Each row below holds a small network's activations on one input, seen along a few directions.
Each table varies a few parts of the input and shows all the possible inputs, shuffled.
A made-up example of a description, with smaller parts first: line(6) and (point or line(11) or (values(3) and ring(8))).
Shared parts are said once, and a part with two or three values counts as separate values.
In the rows, 128 means zero.

A family of inputs:
r1: [ 96 151 151 139  99 103 167 113 128 124 148]
r2: [104 121 149 130  29 108 128  78 130 144 124]
r3: [137 122  96 113 199 158 119 171 131 127 128]
r4: [193 107 135 162 251 141 105 106 138 101 145]
r5: [140 119  97 122 175 156 109 158 131 125  99]
r6: [ 83 160 139 139 145  93 169 133 130 124 184]
r7: [148 128 101 116 189 158 121 163 123 140 118]
r8: [161  86 108 100  88 174  79 120 133 143  71]
r9: [ 97 158 148 143  88 101 147 115 119 121 153]
r10: [ 85 156 140 150 120  90 159 119 130 124 155]
r11: [102 133 152 124  59  92 138  97 120 131 125]
r12: [ 97 137 159 144  80  95 148 118 117 132 143]
r13: [172  96  97 100  96 159  86 131 127 136  72]
r14: [117 132 139 130  38  93 136  90 123 137 125]
r15: [160 108 113 106 118 163  93 150 137 136  81]
r16: [153 101 116 115 136 161  98 157 119 133  87]
r17: [152 114 108 111 155 169 116 152 130 125  92]
r18: [141 143 178 187 200  80 152  66 140  95 201]
r19: [104 145 155 135  61  96 142 109 135 137 137]
r20: [153 121 105 114 145 167  97 155 121 122  97]
r21: [140 119  96 116 201 163 127 173 133 123 140]
r22: [158  96 109  94 117 158  87 138 123 131  73]
r23: [ 93 165 143 142 135  93 170 125 123 139 175]
r24: [ 86 156 138 141 148  98 176 136 132 121 197]
Q: The inputs of r16 and r12 match in every part but one. If r5 is changed in the same way as r16 into r12, which row does it become?
A: r10
Q: Describe the family of inputs behind these rows.
A: values(2) and (point or line(11))

A family of inputs:
r25: [174 120 123 119 118 167  94 149 122 132  89]
r26: [173  87 110 108 151 203  75 169 130 115  58]
r27: [184 115 104 122 149 143  92 115 126 130  91]
r28: [ 90 157 154 148 150  82 167 138 114 130 165]
r29: [182  82  91 110 182 179  72 135 135 114  60]
r30: [106 134 179 145  76 100 141 117 116 131 136]
r31: [170  83  97 111 212 194  94 156 144 118 116]
r32: [ 59 192 155 163 119  63 196 113 127 114 196]
r33: [ 73 164 167 163 107  73 189  81 143 118 222]
r34: [ 64 157 139 127  30  81 168  98 131 137 159]
r35: [172 116 109 122 180 158 113 137 136 134 146]
r36: [161  75  68  74 136 206  73 174 133 140  48]
r37: [ 75 169 179 161  46  81 170  93 128 114 167]
r38: [116 129 160 148 106  76 139  85 121 130 138]
r39: [ 85 164 161 163  76  57 167  60 133 113 169]
r40: [104 130 166 148 137  92 160 106 131 134 192]
r41: [163 108  81  85 103 169  93 154 125 156  79]
r42: [ 95 122 138 111  61 101 139 123 119 154 127]
r43: [156 110  84 110 227 185  99 189 128 114  87]
r44: [158 144  96 122 194 149 119 170 119 131 117]
Q: The inputs of r29 and r38 match in every part but one. If r43 is changed in the same way as r29 into r38, which row does it become?
A: r28
Q: Describe the family of inputs behind these rows.
A: line(4) and line(5)
Q: Which other rows does r33 become when the line(5) part takes its other values? List them by row number.
A: r32, r34, r37, r39

A family of inputs:
r45: [174 116 134 153 208 140 113 117 133 113 138]
r46: [119 130 113 119 175 143 133 169 120 125 128]
r47: [162 111 138 134 115 138 102  98 126 119 103]
r48: [138 113 119 125 141 142 116 129 137 119 123]
r49: [152 117 120 136 203 150 125 140 137 121 150]
r50: [126 123 114 100  55 130 118 135 121 148  94]
r51: [153 107 136 131  85 129  95  93 126 132  95]
r52: [128 137 111 129 204 152 138 179 127 126 144]
r53: [134 127 108 121 177 136 129 147 124 126 130]
r54: [ 75 175 206 191  79  26 190  44 128 113 213]
r55: [157 104 144 123  56 125  96  95 124 133  85]
r56: [143 134 105 130 206 145 134 157 131 127 147]
r57: [173 119 135 146 196 135 107 113 134 112 130]
r58: [111 126 120  99  55 138 122 158 117 146  92]
r59: [134 110 127 116 103 143 117 121 136 136 106]
r60: [ 31 195 182 166  77  40 214 106 122 126 218]
r61: [124 127 111 109 106 138 126 138 129 142 102]
r62: [160 112 133 142 146 132 104 106 134 110 111]
r63: [166 109 138 144 178 131 108 107 127 112 122]
r64: [129 131 103 119 144 137 126 146 131 125 120]
r65: [151 119 121 129 191 145 119 136 138 120 142]
r66: [142 136 105 123 194 140 128 153 131 126 139]
r67: [115 133 114 110 113 151 128 161 120 132 109]
r68: [135 105 130 106  52 135 109 118 128 142  98]
r69: [130 130 108 111 114 143 124 138 123 133 112]
r70: [121 125 106 108  84 134 116 133 124 147 104]
r71: [131 108 122 114  81 139 107 116 130 141 108]
r72: [156 109 141 133 108 133 105  98 132 127  93]
r73: [139 112 124 117 111 148 115 121 130 127 115]
r74: [143 109 123 127 174 141 120 130 131 120 134]
r75: [ 53 176 192 174  74  36 202  66 132 121 226]
r76: [ 45 192 176 167  77  32 211  83 126 127 222]
r77: [107 128 112 107  83 142 120 155 120 145 102]
r78: [127 140 111 122 192 147 132 175 127 125 136]
r79: [110 130 117 108 106 145 130 160 125 140 100]
r80: [114 134 109 118 143 145 129 169 127 124 117]
Q: The inputs of r50 and r58 match in every part but one. If r76 is changed in the same way as r50 into r58, which row does it become?
A: r60
Q: Describe the family of inputs behind these rows.
A: line(4) and (point or line(8))
Q: Start at r45 and move only the line(8) part, one step at a time. The first step leads to r57. Which rows follow, in order?
A: r63, r62, r47, r72, r51, r55
Q: Which other rows agree with r49 in the line(4) part? List them by row number.
A: r48, r59, r65, r68, r71, r73, r74, r75
